A small network was shown many inputs. Here are its activations along a few directions, one row for each input.
Each table varies a few parts of the input and shows all the possible inputs, shuffled.
A made-up example of a description, with smaller parts first: one of 5 places around a ring, together with either a single point or (one of 2 separate values, together with one of 4 places along a line) or one of 9 places around a ring.
Shared parts are said once, and a part with two or three values counts as separate values.
In the rows, zero is written as 128.

A family of inputs:
row 1: [104 150 128 175 220 143 116 115 184 117 168 143]
row 2: [ 96 179  87 169 168 129  93 243 110 126 134 172]
row 3: [ 83 125  97 135 210 154 134 156 138 124 181 126]
row 4: [219  85 163  59  90  94 151  29 139 133  90 111]
row 5: [177 105 147  54  50  94 152  14 166 138 100  99]
row 6: [109 145 156 193 141 113  84 205 135 107 172 156]
row 7: [158 164 141  72  27 124 172  15 150 115  93 110]
row 8: [209  74 166 103  92 126 113  76 128 136  63  94]
row 9: [171 102 106  93  74 177 135  93  84 163  49 124]
row 10: [192  62 121  80  91 138 151 100  97 159  67  84]
row 11: [ 71 118 120 154 176 109 134 178 103 135 178 129]
row 12: [201  72 117  36  89 109 189  55 109 158  93 100]
row 13: [ 93 136 112 166 144 126 120 230 106 133 173 143]
row 14: [ 90 136 119 153 159 110 113 198  92 126 181 120]
row 15: [187 114 153 118  73 166  98  67 116 138  47 134]
row 16: [ 98 135 140 161 207 142  98 128 168  97 181 140]
row 17: [144 140 149 108  44 155 132  66 138 112  46 108]
row 18: [ 87 129 165 181 174  97  98 150 133 109 177 142]
row 19: [128 128 102  84  45 164 168  93 107 140  49 100]
row 20: [ 90 120 139 182 178 124 108 136 153  92 184 143]
row 21: [106 147 164 180 156  97  77 172 122 100 181 133]
row 22: [161  92 101  31  53 107 189  42 134 163 102  87]
row 23: [102 175 166 188 160 117  82 211 133 117 147 179]
row 24: [144 148  97  48  30 133 207  46 118 142  93  99]
row 25: [114 189 131 195 166 117  57 218 140 101 133 185]
row 26: [ 75 110  95 155 181 135 144 165 123 119 184 130]
row 27: [ 89 140  84 149 224 154 151 143 154 143 169 129]
row 28: [ 86 166 120 160 163 129 118 236 103 143 148 166]
What is each input in this table made of?
> one of 2 separate values, together with either one of 6 places around a ring or one of 8 places along a line
Changing only the choice among 2 separate values turns row 20 into row 26. The same change can be made to row 18. Which row results?
> row 11
Change only the choice among 2 separate values in row 10. List by row number the other rows that result.
> row 8
Start at row 7 and move only the place on the ring of 6, one step at a time. The first step leads to row 17. Which rows follow, in order?
> row 15, row 8, row 4, row 5

A family of inputs:
row 29: [145 146 147 154 169 123  93 168 118 135 126 164]
row 30: [149 138 166 127  56 100 103  94 146 108 114 123]
row 31: [165 100 174 122  96 103 115  85 114 121 121 122]
row 32: [145 124 103  76  22 151 184 163  58 190  23 119]
row 33: [102 166 166 169 118  99  88 181 136  95 143 145]
row 34: [161 106 163 136 114 159 111  78 122 122  94 123]
row 35: [174 152 142 109  71 122 105  94 159 120  83 151]
row 36: [115 127 172 162 154 104  91 169 105 121 156 145]
row 37: [130 142 105  66 131 121 179  60 144 146 125 117]
row 38: [111 132 150 188 173 148  84 159 111 124 126 148]
row 39: [ 98 171 143 193 138 143  81 171 142 100 113 148]
row 40: [ 73 137 113 134 154 112 164 151 128 121 207 133]
row 41: [145 144 153 142  74 155  99  87 155 108  86 123]
row 42: [120 142  55 113  59 163 125 235  31 151  79 127]
row 43: [173  94 109  77 141 116 151  87 147 144 113 107]
row 44: [151  71 126  98 121  96 154  87 135 127 148  87]
row 45: [133 183 142 160 134 118  92 179 148 108 115 164]
row 46: [143  77 116 106 144 153 148  80 145 123 118  89]
row 47: [ 93  98 103 158 194 147 118 163 137 133 155 124]
row 48: [ 60 138  88 151 175 155 152 140 138 123 172 143]
row 49: [112 121 117  89 110 103 181  60 132 130 162  94]
row 50: [103  96 128 139 173 103 129 174 129 134 190 116]
row 51: [133 121 101 131 190 121 127 172 141 146 159 130]
row 52: [192 114 151 106 111 126 118  86 126 134  90 148]
row 53: [102 164  88 127 171 130 161 148 138 135 178 146]
row 54: [101 125 109  94 134 158 174  54 143 128 131  95]
What is each input in this table made of?
> one of 2 separate values, together with either a single point or (one of 3 separate values, together with one of 4 places along a line)
Changing only the choice among 2 separate values turns row 36 into row 31. The same change can be made to row 51. Which row results?
> row 43
Change only the choice among 3 separate values in row 37. List by row number the other rows that result.
> row 49, row 54

A family of inputs:
row 55: [141 124 119 107 100 126 140 139 105 143 107 124]
row 56: [152 107 142 125 139 128 119 104 134 127 121 123]
row 57: [ 94 164 140 200 167 129  72 229 117 112 149 167]
row 58: [120 115 141 132 146 120 131  99 145 118 154 119]
row 59: [114 133 134 131 163 118 137  99 159 117 165 129]
row 60: [134 108 111 115 135 138 141 135 113 145 118 120]
row 61: [152 142 149 125  80 132 113 102 136 119  86 130]
row 62: [159 121 148 119 102 117 116 111 130 126 108 128]
row 63: [107 116 108 121 141 130 150 132 124 132 151 114]
row 64: [102 133  99 120 158 128 153 131 138 132 161 124]
row 65: [133 145 119 114  77 143 137 128 108 136  88 130]
What is each input in this table made of?
> either a single point or (one of 2 separate values, together with one of 5 places along a line)

A family of inputs:
row 66: [125 148 100 114 120 125 147 173  94 152 127 149]
row 67: [106 130  84 120 152 165 159 139 105 149 125 134]
row 68: [ 88 144 146 146 161 105 141  99 173 110 186 129]
row 69: [118 177 153 156 131 110 107 152 152 116 133 163]
row 70: [ 90 114  96 101 150 122 181 120 114 144 184 115]
row 71: [156 142 148 147 133 110  86 142 143 110 134 153]
row 72: [101 160 137 160 161 151 118 120 162 115 130 149]
row 73: [139  97 122 137 106 133 112 186  96 142 101 116]
row 74: [155 108 110 114 130 115 127 179 115 150 114 128]
row 75: [ 90 167  91 132 138 161 142 127 142 119 124 128]
row 76: [ 91 173 119 149  82 138 116 168 111 112 113 132]
row 77: [119  73 105 101 161 110 163 124 134 140 169  96]
row 78: [101 166 166 178 107 129  95 160 132 107 120 152]
row 79: [108 136 113 137  96 143 134 181  73 143 115 138]
row 80: [124 109 142 138 164 105 122  88 164 102 187 121]
row 81: [140 131 161 170 109 128  71 150 124 102 121 142]
row 82: [137  89  94 121 161 156 137 145 126 149 111 112]
row 83: [166 123 152  97  28 133 127  80 109 131  55 115]
row 84: [150 102 167 155 132 122  86 162  92 131 109 128]
row 85: [140 123 133 152 165 151  97 108 156 110 132 138]
row 86: [149  93 138 137 188 146 111 120 124 139 122 123]
row 87: [166 113 153 132 156 105 100 155 112 139 123 139]
row 88: [156 104 136  68  82 114 180  25 150 127 124  90]
row 89: [108 185 106 125 107 121 130 161 131 122 127 143]
row 90: [167 116 124  85  86 155 152  37 141 140  67 110]
row 91: [184 135 142  76  51 116 141  75 129 138  69 126]
row 92: [132  78 147 122 188  99 137  99 132 130 176 107]
row 93: [ 76 151 100 114 137 117 164 107 152 115 183 107]
Changing only one part turns row 74 into row 73. The same change can be made to row 69. Which row results?
> row 78
What is each input in this table made of?
> one of 4 places along a line, together with either a single point or one of 6 places around a ring
List by row number the other rows that have the place on the line of 4 in common with row 82.
> row 67, row 72, row 75, row 85, row 86, row 90

A family of inputs:
row 94: [148  95 136 102 140 115 148  83 133 136 142 110]
row 95: [125 126 128  99 118 117 161  74 141 129 141 115]
row 96: [123 132  95  93 113 138 166  99 135 139 120 114]
row 97: [141  99 112 109 107 132 140 143  96 147 109 113]
row 98: [136 152 149 137  99 114 110 127 142 112 120 140]
row 99: [158 120 156 138 122 111  96 134 131 122 118 134]
row 100: [119 133 105 104  85 135 154 137 104 140 110 115]
row 101: [146  99 104  96 135 136 153 108 127 145 120 111]
row 102: [152 125 137 133 114 139 109 146 105 138  89 140]
row 103: [130 159 129 131  91 142 123 140 114 130  91 143]
row 104: [ 77 136 125 193 220 124  96 218 128 119 191 152]
row 105: [128 140 147 132 111 132 122  80 158 110 123 126]
row 106: [151 108 154 134 135 129 110  89 146 115 120 120]
row 107: [ 58 168 114 192 202 128 103 212 134 109 199 159]
What is each input in this table made of?
> one of 2 separate values, together with either a single point or one of 6 places around a ring
Change only the choice among 2 separate values in row 94. List by row number the other rows that result.
> row 95
